Each row below holds a small network's activations on one input, seen along a few directions.
Each table varies a few parts of the input and shows all the possible inputs, shuffled.
Descriptions start from the smaller parts, as in this example, which fits no table here: one of 5 places around a ring, together with either a single point or one of 9 places around a ring or (one of 2 separate values, together with one of 6 places along a line).
Shared parts are said once, and a part with two or three values counts as separate values.

Other details of the inputs shift rows strongly along two fixed directions, in all tables alike. That doesn't count.

A family of inputs:
row 1: [ 5 -3 10  6 -2 -4  3 -4  4 -2  3  5 -2  4]
row 2: [ 20  86   0   4 -29 -31  28  94  11  67 -74  14  -9 -40]
row 3: [-2 -5  4 -2 -1 -4 -1 -6  0  1 -6  7  1 11]
row 4: [ 1 -6  9  0 -2 -4 -6 -3 -2  2 -1  8  0  7]
row 5: [  2  -1  -2   0   1 -10  -5   3   0  -7  11   8  -3   2]
row 6: [  6   2  -1   2   3 -13   1  -5  -4  -5   8   1  -4   1]
row 7: [ -3  -4  -7   1   2 -14   0  -3   2  -5   0  -2  -1   6]
row 8: [  3  -1  -2  -3   3 -13  -7  -5  -8  -4   2   6  -2  -1]
row 9: [ -2  12 -20  -9   3  47  -6   3 -10   3  10 -29  11 -28]
row 10: [ 1 -8  7 -1  0 -5 -1 -4  2 -2 -6  7  3  5]
row 11: [ 1 -5  9  7  1 -5  6 -3  3 -3  0  3 -1  5]
row 12: [  2   1  -3   5  -2 -13  -3  -4   3  -5   7  -1  -4   4]
row 13: [-11   8 -11  -4   2  55   3   0  -3   7   5 -30  10 -16]
row 14: [ -8  13 -18 -10   3  47  -2   9   0   0  16 -29   9 -24]
row 15: [ 1 -9  6 -2 -1 -5  0 -6  3 -3 -8  7 -1  3]
row 16: [-1 -3  7  1 -4 -3 -5 -6 -3  2 -2 10 -1  8]
row 17: [ 1 -7  9  1 -3 -5 -4 -4 -1 -1 -2  9  1  2]
row 18: [ 5 -4  8  5 -4 -4  4 -6  4 -3  1  5 -5  2]
row 19: [ 5 -5  8  4 -3 -2 -3 -2 -1  2  3  8 -2  8]
row 20: [  2  -3  -4  -5   6 -13  -3  -6  -5  -5  -2   3   0   2]
row 21: [ 0 -7  7 -2  1 -4 -2 -3  1  1 -5  6  2 10]
row 22: [ -1  -2  -4   0  -2 -13 -11  -4  -1  -4   1   3  -2   2]
row 23: [-10   9 -23 -13   2  45  -9   3  -1   3   1 -33  13 -22]
row 24: [  2   0  -2   2   6 -14   4  -4  -5  -6   4  -1  -3   2]
row 25: [ 3 -2  6  5 -5 -2 -2 -5 -2  2  2  9 -3  9]
row 26: [ -7   3  -9 -10  -3  54  -6   0  -4   5   1 -25  11 -27]
row 27: [ 6 -6  7  5 -5 -3 -1 -5  1 -2  0  9 -4  1]
row 28: [  0  -3  -5  -2   7 -15   4  -5  -5  -4   1   0  -1   2]
row 29: [-10   3 -11  -9   4  53   2   3  -1   9   3 -30  14 -16]
row 30: [-3 -5  3  2  1 -5  5 -5  1  2 -3  5  0 12]
row 31: [ 1 -6  8  6 -1 -5  7 -5  3 -4 -2  3 -5  3]
row 32: [ -5  -4  -4  -3   6 -13   3   3   3  -7   5   4  -1   5]
row 33: [ -1 -10   5   2   0  -6   7  -5   4  -2  -5   4  -2   4]
row 34: [  3  -1  -4   4  -3 -12  -8  -3   0  -5   5   3  -3   3]
row 35: [ 4 -3  9  5 -1 -3  2 -3  2  2  5  4 -3  9]
row 36: [ 2  0  7  6 -3 -3  3 -6  1  1  4  6 -4 10]
row 37: [ -2  -1  -4   5   1 -13   0  -3   2  -7   3  -3  -3   6]
row 38: [ -2  -2  -1  -4   2 -11  -8   2  -1  -7   6   9  -2   1]
row 39: [-1 -9  6  3  2 -6  6 -3  3 -1 -4  4  2  6]
row 40: [ 0 -5  8  6  2 -4  5 -2  2  0  1  2 -2 10]
row 41: [ -3  -4  -3  -7   5 -11  -4   2   2  -7   2   6   0   4]
row 42: [ -3  -1  -2   1   5 -12   3   3   3  -9   9   2  -3   4]
Description of these inputs: one of 6 places around a ring, together with either one of 3 separate values or one of 4 places along a line.
Changing only the place on the ring of 6 turns row 36 into row 30. The same change can be made to row 35. Which row results?
> row 29
Changing only the place on the ring of 6 turns row 2 into row 1. The same change can be made to row 5. Which row results?
> row 14
Which other rows agree with row 15 in the place on the ring of 6? List them by row number.
> row 3, row 10, row 20, row 21, row 23, row 41
Which other rows agree with row 17 in the place on the ring of 6? List them by row number.
> row 4, row 8, row 16, row 22, row 26, row 38

A family of inputs:
row 43: [  4  -5  19   3 -11  -1  -4   3   1   5  -9  20  -3   0]
row 44: [-16  29 -28 -20   0  78  -6  34   1  11  13 -37  15 -48]
row 45: [ -6  34 -33 -17  -2  73  -8  28  -2  10  15 -44  15 -49]
row 46: [12  0 17 17 -6 -7 11  1  5  4  0  3 -6  1]
row 47: [-25 -87  -1 -13  35  49 -27 -79  -4 -71  84 -14  17  32]
row 48: [ -1  -7  12   4  -1  -6  16  -1  10   2 -17   4  -2   6]
row 49: [ 0  5 13 19 -3 -2 24 -1  6 11 -1  0 -6 22]
row 50: [ -2  -9  15   9  -2  -5  18   3  15   3 -14   2  -1   9]
row 51: [ 13   3   5   0 -10 -10 -10  -6  -6   4  -7  13  -4  -3]
row 52: [  0   4  -9   3   3 -23   5  -4  -6   0  -6  -4  -2   2]
row 53: [  7  10  -7   5   4 -22   4   8   1  -8  14  -1  -9  -2]
row 54: [ -8   1  -6  -2   9 -19  16  12  14  -9   4   1  -5   5]
row 55: [ -2   7 -11   5   7 -24   8   5  -2  -6   4  -5  -5   3]
row 56: [-14 -78  -4  -4  26  47 -33 -83  -7 -75  97 -15   9  24]
row 57: [ 12   3   9   8  -4 -11   5  -7  -4   2  -5   6  -7  -4]
row 58: [ -1  -5   2  -3   1 -13   8  -6   2   3 -20   3  -1   5]
row 59: [ -8   2 -10  -3   8 -22   6   7   6  -6  -5  -2  -2   8]
row 60: [  3  -3  14  -1 -10  -3  -8   0  -3   5 -11  21  -3  -1]
row 61: [ -3   4  -4  -5  -3 -17 -18   6  -4   0  -1  13  -1   1]
row 62: [  4  -3   8  -4  -9  -7 -12  -1  -6   6 -12  19  -3  -1]
row 63: [  6  10  -9   5   4 -23  -1   5  -3  -5   9  -2  -7   0]
row 64: [ -2   7 -12   4   6 -25   4   0  -3  -4  -1  -5  -3   2]
row 65: [  6  10  -5   6   5 -21   9  10   4  -9  18   1 -10  -4]
row 66: [  3   1  -6   5   2 -19   6  -6  -7   2 -10  -1  -3   2]
row 67: [-14  32 -38 -12   7  68  12  26  -1   9  10 -57  15 -45]
row 68: [  0  -6   2  -9   1 -12  -8   0  -4   7 -18  12   5   6]
row 69: [ -6   0  -4  -9   6 -17  -6  11   1  -1  -4   8   3   8]
row 70: [ 8  8 16 19 -6 -1 15 -1  4 12  5  2 -9 18]
row 71: [  2  -2   2  -4  -7 -11 -17   0  -7   6 -10  17  -1   0]
row 72: [ -1  -6   8   0   0  -9  12  -4   6   2 -19   5  -2   5]
row 73: [  9   8  -6   3  -1 -22  -4  -4  -8   1   0  -1  -5  -1]
row 74: [ -3  -3  -1 -11   2 -16  -9   2  -4   5 -13   9   5   7]
row 75: [-6 -1 15 11 -2  0 22  1 14 11 -9  2 -3 26]
row 76: [ 12   5  -3   5  -1 -18  -3  -7  -9   3  -5   2  -5  -2]
row 77: [ -1  29 -30 -17  -7  78 -16  13 -12  21  -4 -42  18 -49]
row 78: [-16  23  -7 -11  -4  95   9  24   4  34  -8 -40  22 -20]
row 79: [ -2   4  -2  -4  -2 -15  -9  15   3  -5   9  14  -5   0]
row 80: [  6   9  -7   0  -3 -19 -12   7  -2  -5   8   8  -5   0]
row 81: [ -7 -85  12   7  22  55 -22 -98 -13 -64  77 -21   9  26]
row 82: [ -1   1  -1  -6  -6 -15 -18   2  -7   4  -6  14  -1   1]
row 83: [ 13   4   3   5  -3 -14   1  -8  -8   3  -6   3  -7  -3]
row 84: [ 12  -1  19  12 -12  -2   0   4   7   4  -1  13  -4   1]
row 85: [ -1   2  21  10 -12   6   2   6   5  14  -1  17  -5  21]
row 86: [ -7   2 -11  -4   7 -23   2   2   4  -3  -9  -2   0   7]
row 87: [ -2  -4  -5  -3   3 -17   4  -4   1   3 -19   1   0   6]
row 88: [  3  -7  21   8 -11   1  -2   8   6   6  -6  18  -2   3]
row 89: [ 5 -2 11 12 -1 -9 18 -3  2  1 -9  2 -5  2]
row 90: [ 13   1  16   7 -11  -4  -2  -1   1   2  -4  15  -5  -2]
row 91: [ -5  -1  -2  -9   6 -16  -1  14   6  -4   1  10   2   6]
row 92: [ -5  -1  -8  -5   3 -21   3  -2   1   1 -14  -2   0   7]
row 93: [  7  11  -9   4   3 -25  -5   0  -5  -3   5  -2  -5  -1]
row 94: [ 12   2  11   3 -10  -6  -6  -4  -3   3  -6  16  -5  -4]
row 95: [  4   0   7   8   0 -12  14  -6  -2   1 -11   3  -5   0]
row 96: [  0 -11  21   3  -3   0   6   7  10   8 -13  13   4   9]
row 97: [-12  18 -14 -23  -1  86  -1  17  -4  23 -18 -37  24 -42]
row 98: [  1  -9  18  -2  -2  -2   4   3   4   6 -16  15   3   6]
row 99: [ -5   0  -4 -10   5 -18 -10   6  -1   1  -8   8   5   7]
row 100: [ -3   4  -4  -5  -2 -16 -15  12  -2  -3   4  13  -3   2]
row 101: [  8   7  -4  -2  -7 -18 -15  -2  -7   2  -1   9  -3  -1]
row 102: [  1  -7   8  -8  -1  -8  -4  -2  -3   7 -20  14   4   5]
row 103: [-20  26 -36 -20   8  70  10  27   6   9   2 -54  17 -40]
row 104: [  5   0   0   5   0 -15  10  -8  -6   2 -12   1  -4   1]
row 105: [  6  10  -7  -1  -4 -20 -16   2  -4  -2   4   8  -3  -1]
row 106: [ 3 -4 14 17 -2 -8 20  1  7  3 -6  0 -4  4]
row 107: [ -2   7  -7   6   9 -22  18  10   6 -10  12  -1  -7   0]
row 108: [  8   7  18  14 -12   3   4   2   5  12   3  12  -6  18]
What is each input in this table made of?
> one of 6 places around a ring, together with one of 11 places along a line
Changing only the place on the line of 11 turns row 98 into row 97. The same change can be made to row 81. Which row results?
> row 57
Changing only the place on the line of 11 turns row 100 into row 44. The same change can be made to row 69. Which row results?
> row 47
Which other rows does row 99 become when the place on the ring of 6 takes its other values? List them by row number.
> row 61, row 64, row 86, row 93, row 105
A walk changes only the place on the ring of 6. It starts at row 77 and steps to row 71. List the rest of the walk in order.
> row 68, row 87, row 66, row 76

A family of inputs:
row 109: [  7  25 -18   2   0 -20  -8  19  -2  -6  20   0  -9 -15]
row 110: [  4   3   7   5 -12  15  -7   0   0   8   1   3   2   2]
row 111: [  4  11   4  -1   0 -29   3   7  -5  13 -26  11  -3   6]
row 112: [  3  11  -2   4   2 -32  21   8   3   8 -19   6  -7   5]
row 113: [-18   0 -14 -12   6  24   2   6   3   1  -3 -17  10  -9]
row 114: [ 11   4   9  10 -10  22   8  -1  -1   6  -2  -9  -1 -20]
row 115: [ 13   4  10   7 -10  -3   5   0  -3   9 -18   2  -4 -16]
row 116: [ -3  14 -37 -19   8   7 -24   3 -14  -9  11 -20   6 -29]
row 117: [  6  10  14  16  -6 -28   8   9   6  12  -2  16 -11  22]
row 118: [ -7  -4  -7 -13   0  21 -10  -4   1   0  -9 -10   8 -10]
row 119: [  4   3   5  -2  -4  10  -8  -6 -10   9  -8   1   4  -2]
row 120: [  8   2   9  16  -3   9  18  -1   6  -1   5 -10  -5 -10]
row 121: [ -9   8 -12   1   6  26   9   6   2   7   8 -25   4   2]
row 122: [  5  18 -23  -9  -3  17 -23   7 -12  -6  25 -12   1 -28]
row 123: [ -4  15 -33  -7  12   1  -7  10  -4 -17  29 -23  -1 -18]
row 124: [  1   0  -5  -4   2   5   3  -8  -6   4 -12  -5   2  -5]
row 125: [ 4 11  7  2 -7 24 -1  2 -7 12  0 -5  3 -6]
row 126: [  1  -5  -5   0   2  18   5 -11  -4  -1 -10 -19   5 -19]
row 127: [-9  4  1  0 -2 35  1 10  6  3  9 -9  4 -9]
row 128: [ 11   3  19  12 -12 -30  -3   1  -1  13  -6  26 -11  22]
row 129: [ -8   9 -11  -5   8  10  10   2  -3   6  -6 -19   7  -3]
row 130: [ -6  -2 -11  -7   0  20  -9  -5  -3   4  -9 -13  11  -4]
row 131: [  9   4  12   5 -10 -29  -8   2  -5  16 -18  23  -7  16]
row 132: [-16 -71   3 -17  23  28 -27 -60  -8 -46  39  -1  16  20]
row 133: [ -7   6  -6   1   9  19  14   2   0   0   8 -21   3   1]
row 134: [  3   3   3   1  -2 -36  -3   2  -3  13 -22  16  -5  18]
row 135: [  4   3  -3  -4  -5  33  -3  -7  -9   9  -6 -10   5 -16]
row 136: [ -2  -3   5   0   1 -43   8   4  11  -3 -14  16  -7  16]
row 137: [ -3  -3  -9   2   7  14  17  -7   2  -4  -3 -26   4 -16]
row 138: [  4  -6  17   0 -10 -31 -10   4  -1   5 -18  35  -6  12]
row 139: [ -6   8  -9   0   1 -11   8   9   5   8 -14  -6   4   5]
row 140: [ -6 -55   6  13  20  19   7 -58   0 -47  48 -21   1  18]
row 141: [  4 -62  31  10   2 -22 -22 -59   1 -43  40  33  -8  45]
row 142: [ -7   9  -9   4   2  15  11  10   7   3   2 -17   4   1]
row 143: [ -4   3   1  -9   6 -32  11  21   9   5 -21  15   1   2]
row 144: [ 1  9  7  8  1 11  9  2  1  5  7 -5 -1  4]
row 145: [  2   6   1   8   0  27  13  -2   2   3  11 -12  -1  -6]
row 146: [ -5   2   4  -5  -9  38  -9   6  -1   7   3  -2   6 -12]
row 147: [ 0  6  4 10 -5 12  4  5  7  5  7 -3  1  5]
row 148: [ -1  -2   6 -11  -4  37  -8  10   0   5   3   0  10 -16]
row 149: [ 14  14 -11  -4  -5 -50 -24   9 -11  -5   1  23 -10  -7]
row 150: [ -5 -46 -15  -2  24 -54 -25 -52 -10 -58  53  11  -6  31]
row 151: [  0  -6  11   0   7 -39  14  17  12  -5  -5  23  -6  15]
row 152: [  8  -5  17  -7  -5 -28  -8  12   1   6 -20  34  -1   4]
row 153: [-6  2 -2  0  3  6 10  8 12 -4  4 -8 -1  2]
row 154: [ -3   4   3  -6  -4 -27  -3  14   1  10 -28  20  -2   3]
row 155: [-15   2  -9  -5   5  28   8  12   6  -1   6 -16   5  -7]
row 156: [  1   5  -1  -3 -10  22 -13   1  -4  12 -10  -3   8  -7]
row 157: [ 1  5 10 -1  0  1  7 22 10  6 -2 11  0 -4]
row 158: [  9   0  16   0 -12 -28  -9   5   3   7 -20  28  -7   7]
row 159: [ 2 11  9  6 -7  1  7 15 13  6 -2  5 -5 -1]
row 160: [ -4   7 -10   2   7  27  20   2   2   0   7 -24   1  -8]
row 161: [ -9   3 -11  -2   6   0   5  -1  -1   7  -4 -13   4   9]
row 162: [ 17   2  20  13 -11 -30   8  -3  -1   6  -7  28 -13  12]
Changing only one part turns row 135 into row 145. The same change can be made to row 156. Which row results?
> row 147
What is each input in this table made of?
> one of 6 places around a ring, together with either a single point or one of 8 places along a line
Which other rows does row 134 become when the place on the line of 8 takes its other values? List them by row number.
> row 111, row 118, row 124, row 126, row 130, row 132, row 154
Which other rows does row 126 become when the place on the ring of 6 takes its other values? List them by row number.
> row 114, row 115, row 120, row 137, row 140
A walk changes only the place on the ring of 6. It starts at row 161 and steps to row 134. List the rest of the walk in order.
> row 131, row 128, row 117, row 121
